A small network was trained on invented records. Each row is its activation on one of them, seen along a few directions.
Each row is followed by the record's values for the fields KAGUV, TAL, VUNA, FUVA.
A field that a record lacks is left out.
Other fields move the rows too, some of them a lot.
(in the rows, 500 means zero)
Strong random noise was added to every row along 11 fixed directions; ignore it. To show where, here is one row again and again, with new noise each time:
639,453,463,535,458,502,263,355,398,384,377,417,537,395,798,433,590,441,621,649,569,461,545,507,529,351,451,646,504,514,442
427,279,384,471,506,400,553,434,404,647,539,495,595,485,633,395,590,429,660,271,737,538,295,513,530,599,659,396,625,678,241
512,534,520,462,403,404,404,331,636,438,500,376,431,588,334,617,368,345,309,509,466,460,609,416,724,515,599,610,524,435,703
254,518,519,472,516,557,689,588,565,561,547,520,543,558,317,574,416,558,363,293,503,557,429,556,548,456,608,413,399,516,616
485,615,557,524,591,464,385,539,488,464,401,414,343,410,442,471,559,571,532,479,436,429,556,440,586,344,506,470,331,548,675
446,584,559,401,466,481,585,638,540,499,427,342,339,560,289,407,769,492,495,761,260,421,496,630,504,658,359,558,561,497,604
526,528,522,391,455,389,443,337,356,485,454,507,329,364,505,347,581,506,511,503,646,551,561,481,579,481,493,494,710,561,364
591,479,506,399,409,416,519,475,497,561,478,493,331,542,453,411,574,542,514,582,406,472,675,535,590,468,442,592,627,515,432
459,454,405,436,453,399,599,386,617,390,493,506,514,681,415,618,479,652,352,397,498,528,156,310,571,687,432,538,369,447,606
526,581,383,623,742,713,404,402,500,598,344,484,750,428,739,433,720,602,660,645,347,146,575,690,469,407,447,171,420,387,330
457,611,603,463,580,347,480,648,311,571,430,486,308,272,534,357,613,512,628,420,609,555,578,509,367,259,561,431,465,649,494
500,441,441,530,505,427,487,472,542,569,487,444,658,540,632,575,477,386,532,430,550,441,436,510,459,455,610,478,438,490,501
536,632,520,422,466,337,457,470,425,293,391,441,307,468,438,465,673,526,382,753,431,511,520,404,387,447,389,635,454,490,589

487,656,561,543,544,512,458,532,490,447,473,567,377,356,421,491,497,547,374,606,495,504,618,530,525,407,403,503,590,422,539 : <KAGUV:tavip VUNA:zogid FUVA:pipo>
700,336,406,538,443,378,546,590,636,741,587,503,761,672,767,657,362,397,639,340,556,429,364,503,414,610,556,453,508,409,392 : <KAGUV:sil VUNA:zogid FUVA:mepi>
442,443,478,605,506,507,429,500,617,620,542,426,645,448,624,611,384,265,522,434,588,436,424,523,589,477,627,517,524,502,551 : <KAGUV:merob TAL:kimu VUNA:zogid FUVA:mepi>
226,496,581,518,503,725,565,641,447,438,555,566,606,392,530,519,424,413,444,413,552,654,504,682,471,327,538,519,560,510,513 : <KAGUV:tavip TAL:kimu VUNA:zogid FUVA:pipo>
477,437,523,477,426,733,488,451,577,488,514,478,568,537,590,480,402,576,545,402,489,573,364,562,700,596,376,536,612,436,521 : <KAGUV:tavip TAL:kimu VUNA:zogid FUVA:mepi>
636,661,459,570,605,417,328,313,490,435,417,517,447,358,524,498,506,534,439,544,581,370,623,368,573,410,516,347,463,433,529 : <KAGUV:sil TAL:basu VUNA:zogid FUVA:pipo>
286,465,538,545,523,721,564,704,430,487,558,542,600,417,555,465,572,483,540,431,561,620,375,703,429,498,473,444,537,549,432 : <KAGUV:gov VUNA:zogid FUVA:pipo>
411,413,474,540,548,574,584,520,604,630,529,398,809,516,581,526,533,383,616,416,614,468,129,626,412,764,557,338,519,440,509 : <KAGUV:tavip TAL:basu VUNA:fofor FUVA:pipo>
625,607,561,434,439,333,436,363,467,495,436,472,454,361,572,480,431,442,515,552,616,516,471,466,473,521,419,494,655,424,518 : <KAGUV:merob VUNA:zogid FUVA:mepi>
516,430,454,571,468,503,376,493,541,331,495,453,470,576,509,512,520,421,437,678,394,472,615,426,582,431,488,706,387,543,572 : <KAGUV:gov TAL:kimu VUNA:fofor FUVA:pipo>
456,569,459,504,664,384,462,368,351,489,467,598,455,358,562,440,636,546,536,426,682,453,422,421,425,512,571,255,534,586,331 : <KAGUV:vimu VUNA:zogid FUVA:mepi>
710,378,553,469,349,352,380,616,533,566,493,368,477,535,702,539,418,387,700,497,575,567,425,480,480,531,451,777,524,501,611 : <KAGUV:gov VUNA:fofor FUVA:mepi>
679,249,334,614,524,525,355,438,578,609,498,459,541,625,639,469,494,530,682,479,438,366,542,469,735,445,558,578,394,582,422 : <KAGUV:gov VUNA:zogid FUVA:mepi>
705,537,520,466,512,447,315,257,611,624,506,499,600,518,654,585,380,398,608,435,481,332,519,454,673,626,454,391,670,326,443 : <KAGUV:vimu TAL:basu VUNA:fofor FUVA:pipo>
395,329,329,564,512,609,549,392,455,319,559,659,604,614,552,520,554,683,394,464,530,545,318,381,535,487,487,511,408,581,308 : <KAGUV:merob VUNA:zogid FUVA:pipo>
429,355,358,510,475,526,638,375,509,439,560,639,623,662,456,572,441,575,338,478,499,479,506,462,475,494,550,477,447,508,394 : <KAGUV:tavip VUNA:fofor FUVA:mepi>
609,536,436,520,491,507,384,347,425,283,433,519,410,544,527,499,551,621,415,670,401,501,593,377,470,406,405,616,392,485,504 : <KAGUV:sipa VUNA:fofor FUVA:mepi>
610,707,409,483,627,451,413,193,456,368,337,513,642,445,574,466,664,570,372,758,564,294,413,445,356,658,381,283,538,311,418 : <KAGUV:sil TAL:basu VUNA:fofor FUVA:mepi>
579,574,509,567,529,451,413,651,696,440,436,463,420,619,446,685,488,453,433,632,289,380,502,395,562,492,438,661,367,425,759 : <KAGUV:sipa TAL:kimu VUNA:zogid FUVA:pipo>
548,562,604,401,425,548,528,570,380,453,454,539,167,461,344,352,588,716,512,587,393,603,745,515,538,353,348,614,510,589,465 : <KAGUV:sipa VUNA:zogid FUVA:mepi>
498,479,542,399,393,322,534,560,373,446,548,413,564,501,607,453,609,183,539,613,615,624,389,499,148,601,550,597,679,527,413 : <KAGUV:tavip TAL:basu VUNA:fofor FUVA:pipo>
626,700,644,482,580,397,392,481,593,566,481,506,467,387,585,632,350,513,571,287,591,483,263,365,482,592,454,367,450,355,712 : <KAGUV:vimu TAL:basu VUNA:zogid FUVA:pipo>
464,605,674,383,482,604,677,634,476,832,491,450,446,381,334,316,505,555,684,374,568,520,496,798,542,671,481,310,740,479,490 : <KAGUV:sil VUNA:fofor FUVA:pipo>
528,464,415,547,461,501,495,373,531,431,523,506,646,524,552,578,420,421,396,503,634,515,449,490,488,574,565,475,550,411,463 : <KAGUV:gov VUNA:zogid FUVA:pipo>
417,600,566,520,610,530,465,669,521,394,452,363,321,529,248,446,683,571,529,596,279,427,441,454,533,596,433,450,353,570,682 : <KAGUV:tavip VUNA:fofor FUVA:pipo>
482,581,485,433,603,382,509,371,389,441,422,587,400,394,551,422,570,658,529,431,556,460,413,382,477,472,413,397,481,517,415 : <KAGUV:merob TAL:kimu VUNA:fofor FUVA:mepi>
595,528,463,449,543,411,504,444,434,472,486,564,459,556,600,449,626,480,518,609,409,417,539,436,364,549,403,442,604,438,352 : <KAGUV:tavip TAL:kimu VUNA:zogid FUVA:mepi>
598,501,456,566,413,598,456,532,642,437,442,537,636,577,643,687,341,579,392,485,467,494,417,469,483,480,402,615,361,362,663 : <KAGUV:sipa TAL:kimu VUNA:zogid FUVA:mepi>
587,417,457,465,446,402,634,582,550,627,558,556,546,606,492,550,379,571,525,361,573,540,430,459,427,526,565,536,435,500,499 : <KAGUV:gov VUNA:fofor FUVA:pipo>
528,445,389,533,572,403,441,454,529,457,490,373,513,598,406,511,635,419,527,563,434,368,411,399,504,691,625,436,440,575,489 : <KAGUV:vimu VUNA:fofor FUVA:pipo>
634,538,588,422,418,282,357,486,512,542,512,385,353,474,520,472,463,280,542,536,578,463,579,401,492,615,551,537,652,506,532 : <KAGUV:gov TAL:kimu VUNA:fofor FUVA:mepi>
445,455,474,548,625,512,443,541,360,486,478,506,355,405,435,317,637,598,640,431,531,497,563,469,573,412,558,403,430,710,395 : <KAGUV:gov VUNA:fofor FUVA:pipo>
658,354,419,513,476,509,558,560,650,705,560,535,471,690,425,520,436,618,540,421,363,401,610,522,653,551,548,467,480,490,426 : <KAGUV:gov VUNA:zogid FUVA:pipo>
404,765,685,474,613,539,606,584,382,671,493,686,332,212,341,416,379,554,368,374,629,576,824,617,474,226,597,272,621,476,489 : <KAGUV:sil TAL:kimu VUNA:zogid FUVA:pipo>
345,458,488,503,508,586,503,431,362,492,518,491,650,408,633,411,635,369,613,505,617,527,409,644,421,567,536,419,655,568,288 : <KAGUV:vimu VUNA:fofor FUVA:pipo>
645,525,530,483,398,343,385,546,345,300,431,441,414,444,644,462,581,423,546,708,555,633,509,419,270,392,432,757,451,560,519 : <KAGUV:sipa VUNA:fofor FUVA:pipo>
489,504,526,557,554,525,376,563,517,447,462,371,439,486,435,463,554,461,570,514,461,482,487,480,570,536,560,505,404,592,621 : <KAGUV:sipa TAL:basu VUNA:fofor FUVA:pipo>
538,631,589,405,499,515,615,476,573,568,490,545,496,544,421,534,463,639,425,470,431,455,516,517,460,601,383,396,476,319,575 : <KAGUV:gov TAL:basu VUNA:fofor FUVA:mepi>

Which values does each new row have?
357,360,429,415,348,773,610,354,451,443,623,565,599,629,397,438,471,490,386,510,511,606,602,677,647,626,530,543,781,523,263 : <KAGUV:sipa VUNA:fofor FUVA:pipo>
440,458,541,515,433,608,524,578,464,490,562,484,589,485,528,543,451,295,496,540,518,585,658,639,451,408,646,579,584,531,471 : <KAGUV:vimu VUNA:zogid FUVA:pipo>
444,662,583,440,435,568,588,547,525,428,496,621,439,477,462,531,405,605,354,569,419,590,613,563,431,411,353,571,542,369,522 : <KAGUV:sipa TAL:kimu VUNA:fofor FUVA:pipo>
293,516,329,476,656,501,720,463,331,357,537,805,460,530,502,436,738,848,364,558,412,503,512,412,285,375,412,306,404,585,126 : <KAGUV:vimu VUNA:fofor FUVA:mepi>
441,572,498,536,611,481,541,652,346,517,466,491,316,377,358,357,668,578,505,557,478,492,721,547,409,353,585,380,462,643,433 : <KAGUV:sil VUNA:zogid FUVA:mepi>
495,466,399,514,509,619,531,316,572,448,528,639,371,558,285,466,419,791,301,440,458,462,640,452,783,473,494,420,528,472,450 : <KAGUV:tavip VUNA:zogid FUVA:pipo>
477,454,551,415,383,501,643,632,462,562,571,480,495,521,447,457,453,434,490,477,551,642,555,610,403,509,541,624,565,552,493 : <KAGUV:gov TAL:basu VUNA:fofor FUVA:pipo>
590,453,481,510,489,414,483,555,497,496,499,452,473,569,515,514,548,490,565,525,439,481,504,433,393,483,554,580,366,585,529 : <KAGUV:vimu VUNA:fofor FUVA:pipo>
416,517,569,501,491,466,502,560,465,388,510,439,374,510,377,480,568,479,486,526,420,529,545,431,502,456,509,598,418,606,586 : <KAGUV:merob VUNA:fofor FUVA:pipo>
521,528,503,481,538,423,456,556,399,345,468,476,333,471,485,423,628,583,505,619,449,512,530,400,430,431,437,582,438,599,497 : <KAGUV:tavip VUNA:fofor FUVA:mepi>
488,628,488,399,607,274,474,379,467,452,553,525,307,532,318,506,595,483,436,437,461,416,446,257,458,663,547,315,562,535,443 : <KAGUV:vimu TAL:basu VUNA:fofor FUVA:pipo>
672,425,402,452,418,565,453,399,477,474,517,577,532,555,656,452,478,646,517,524,541,522,518,466,574,533,382,566,595,483,369 : <KAGUV:sil TAL:basu VUNA:fofor FUVA:mepi>
720,498,559,450,372,422,468,455,585,595,517,462,613,534,694,589,326,369,603,489,541,483,481,520,440,547,438,615,605,350,518 : <KAGUV:tavip VUNA:fofor FUVA:pipo>
368,574,454,459,548,655,525,198,421,428,529,597,633,468,435,456,475,525,376,444,632,509,477,538,561,631,542,232,708,423,289 : <KAGUV:sipa VUNA:fofor FUVA:pipo>
554,510,426,514,520,511,690,478,698,713,539,655,800,651,578,689,251,643,461,334,473,410,416,552,424,495,491,364,386,259,490 : <KAGUV:gov VUNA:fofor FUVA:pipo>
367,457,536,433,444,729,584,511,439,484,533,496,535,534,418,403,587,530,488,527,445,567,566,656,501,538,534,495,588,551,408 : <KAGUV:vimu TAL:basu VUNA:fofor FUVA:pipo>
622,438,466,421,395,311,685,674,436,508,517,593,395,571,593,489,533,637,543,519,533,659,460,425,268,446,395,661,479,531,430 : <KAGUV:sil VUNA:zogid FUVA:mepi>
515,487,608,502,468,466,402,574,420,475,449,392,359,362,521,380,616,447,693,469,624,579,310,490,563,636,425,600,591,580,587 : <KAGUV:tavip VUNA:zogid FUVA:pipo>
589,517,366,474,522,449,530,278,392,339,507,694,480,544,569,518,511,675,335,584,511,493,614,348,400,405,500,436,485,467,280 : <KAGUV:vimu VUNA:zogid FUVA:mepi>
